a =
 16.993  -22.249   -7.073   -5.188   -2.956   20.903  -17.444    3.762    1.053    3.438    0.721    1.053
-13.651   13.232   -0.899  -15.625   18.770   16.937   -2.258   -7.084   15.598   -6.255   14.038   15.598
-15.855    6.708   29.147    6.226   -0.855    7.078    7.105   -3.719  -15.529   15.221   -2.924  -15.529
 11.642    5.854   -2.535  -17.280   18.178   20.601    5.368   -0.477   18.312   -1.660   17.236   18.312
 -4.425   -6.225    9.057  -20.989    0.535   10.751    4.650    2.412   20.672   -2.250   24.774   20.672
 12.165  -23.616    8.845   -8.725    1.840    0.873    8.631  -10.249   18.657  -10.538   13.638   18.657
-10.719   14.965   -3.366   12.000    5.297    5.346    3.822   18.529   28.172    8.686   14.947   28.172
 15.913   -6.868   -7.250  -22.004   10.423   -7.248   -3.967    9.906  -19.163   -7.425   -3.548  -19.163
 -3.615  -14.792  -17.999   19.439  -17.388   -3.144   16.672    6.292   -2.993    8.571    2.654   -2.993
  0.347  -26.260    2.388    9.313    8.152   -7.873   14.339    5.918   17.735  -14.650   -2.310   17.735
  5.434    5.449  -15.872  -18.873  -12.127    2.696    4.671  -18.352    2.214   -4.553   19.618    2.214
 -8.985   -3.651  -13.031   -5.508   21.805    0.557   12.119   27.446    8.583   -4.615    5.465    8.583
 19.946   13.658    4.884   20.993  -15.728  -17.769    5.702   -3.605    3.248    1.821   -9.166    3.248
-16.502   11.029   15.001   -5.515   -0.746   10.086   21.617    1.396   10.233  -15.347  -12.657   10.233
  0.382   30.011    3.561    6.183    3.412    4.193  -18.012   -4.359   17.569   -6.939   -8.531   17.569
Rows and columns are numbered from 1.
What is the entry at row 2, column 1?
Answer: -13.651
The entry directly below 19.618 -> 5.465
The entry in row 1 and column 1 is 16.993
What is the entry in the bottom-left corner?
Answer: 0.382
The entry at row 3, column 2 -> 6.708
The entry directly below 15.913: -3.615
The entry just left of -14.650 -> 17.735
The top entry of the column that holds the smallest entry -> -22.249
What is the smallest entry?
Answer: -26.260
The entry directly below 5.449 -> -3.651
What is the largest entry?
Answer: 30.011
The entry just right of the smallest entry: 2.388
What is the entry in row 1 and column 3?
Answer: -7.073
The entry in the top-right corner -> 1.053
The bottom-right entry -> 17.569
What is the entry just right of 3.438?
Answer: 0.721
What is the entry just right of the largest entry?
Answer: 3.561
What is the entry at row 2, column 3?
Answer: -0.899
The entry in row 3 and column 1: -15.855
What is the entry just left of 14.038?
Answer: -6.255
The entry directly below 1.396: -4.359
What is the entry directly above -18.873?
Answer: 9.313
The entry directly above the largest entry -> 11.029
The entry just left of -22.004 -> -7.250
The entry directly above -15.625: -5.188
The entry just left of the smallest entry: 0.347
What is the entry just left of -17.444?
Answer: 20.903
The entry directly below 17.236 is 24.774
What is the entry just right of 6.183?
Answer: 3.412
The entry just right of -3.651 is -13.031

Questions about the row below.
1) Give the minimum.
2) Give the entry just left of the largest entry.
3) Give the entry just right of the smallest entry.
array([  2, -33,  12,  -1,  33,  20,   7, -14,  32,  11,  37,   3,   4,
        -5,  24,  20])
1) -33
2) 11
3) 12

Questions about the row below.
1) Report the entry just right of -17.
2) Report the largest entry.
3) Report the entry just left of -17.
[-6, -30, -24, -21, -9, -14, -33, -17, 5, -22, 27, -4, -20, -9, -27]
1) 5
2) 27
3) -33

Questions about the matrix below. Rows and columns are numbered from 1.
1) What is the entry directly above -4.797?
2) What is the entry directly above -4.801?
3) What is the entry in row 1 and column 1?
4) What is the minimum?
5) What is the entry in row 2 and column 1?
6) What is the top entry of the column that holds the largest entry?
7) What is the entry in row 3 and column 2?
8) What is the entry just right of -3.347?
-0.223,-3.445,-0.947,3.207,-1.480,-2.056,3.191,-3.045,2.060
4.629,1.279,4.594,2.830,3.831,-4.780,-1.287,3.419,-4.111
-2.020,-4.520,-4.200,4.254,-4.107,-1.848,4.616,-4.644,4.336
-0.771,-4.412,-4.137,4.067,-4.663,-3.330,4.801,-4.326,4.273
-1.798,-4.540,-4.602,3.911,-4.740,-1.521,4.762,-4.453,4.644
-1.166,-4.055,-3.347,4.147,-3.849,-1.654,4.335,-3.899,3.801
-1.014,-4.537,-4.235,3.985,-4.801,-3.361,4.971,-4.514,4.536
5.187,4.217,5.280,-0.692,4.470,-5.266,-2.326,3.930,-4.837
-0.239,-4.083,-3.149,3.672,-3.822,-3.298,4.595,-4.312,3.825
0.953,-2.874,-1.612,2.914,-2.870,-3.773,3.726,-2.884,2.533
-2.815,-4.900,-5.101,4.444,-4.844,-0.519,5.065,-4.821,4.818
-2.079,-4.935,-4.727,4.612,-4.597,-1.531,4.672,-4.695,4.621
-0.933,-4.439,-4.143,4.017,-4.728,-3.254,4.956,-4.391,4.388
-2.147,-4.918,-4.822,4.632,-4.697,-1.303,4.856,-4.797,4.562
2.856,-0.285,4.796,3.068,4.713,-3.036,-1.402,2.576,-3.969
-2.585,-4.697,-4.098,4.529,-3.942,-0.548,4.531,-4.209,4.141
1) -4.391
2) -3.849
3) -0.223
4) -5.266
5) 4.629
6) -0.947
7) -4.520
8) 4.147

Read these off the row that follows.
1) What is the 1st entry from the left?
2) What is the 3rd entry from the right?
3) What is the entry just right of -0.314?
4) What is the 2nd entry from the right?
5) What is the 3rd entry from the left?
6) What is the entry just left of -2.490?
-1.573,-4.261,-2.490,-1.581,3.888,1.457,6.068,-0.314,-0.381
1) -1.573
2) 6.068
3) -0.381
4) -0.314
5) -2.490
6) -4.261

B =
array([[115, 170, 109, 112],
       [185, 224,  60,  54],
       [158, 201, 107, 114]])
Counting starts at 1.
What is the entry in row 1 and column 1?
Answer: 115
What is the entry just left of the smallest entry?
Answer: 60
What is the entry in the top-right corner?
Answer: 112
The entry in row 2 and column 1 -> 185
What is the entry at row 3, column 3?
Answer: 107
What is the entry just right of 185?
Answer: 224
The entry directly below 185 -> 158
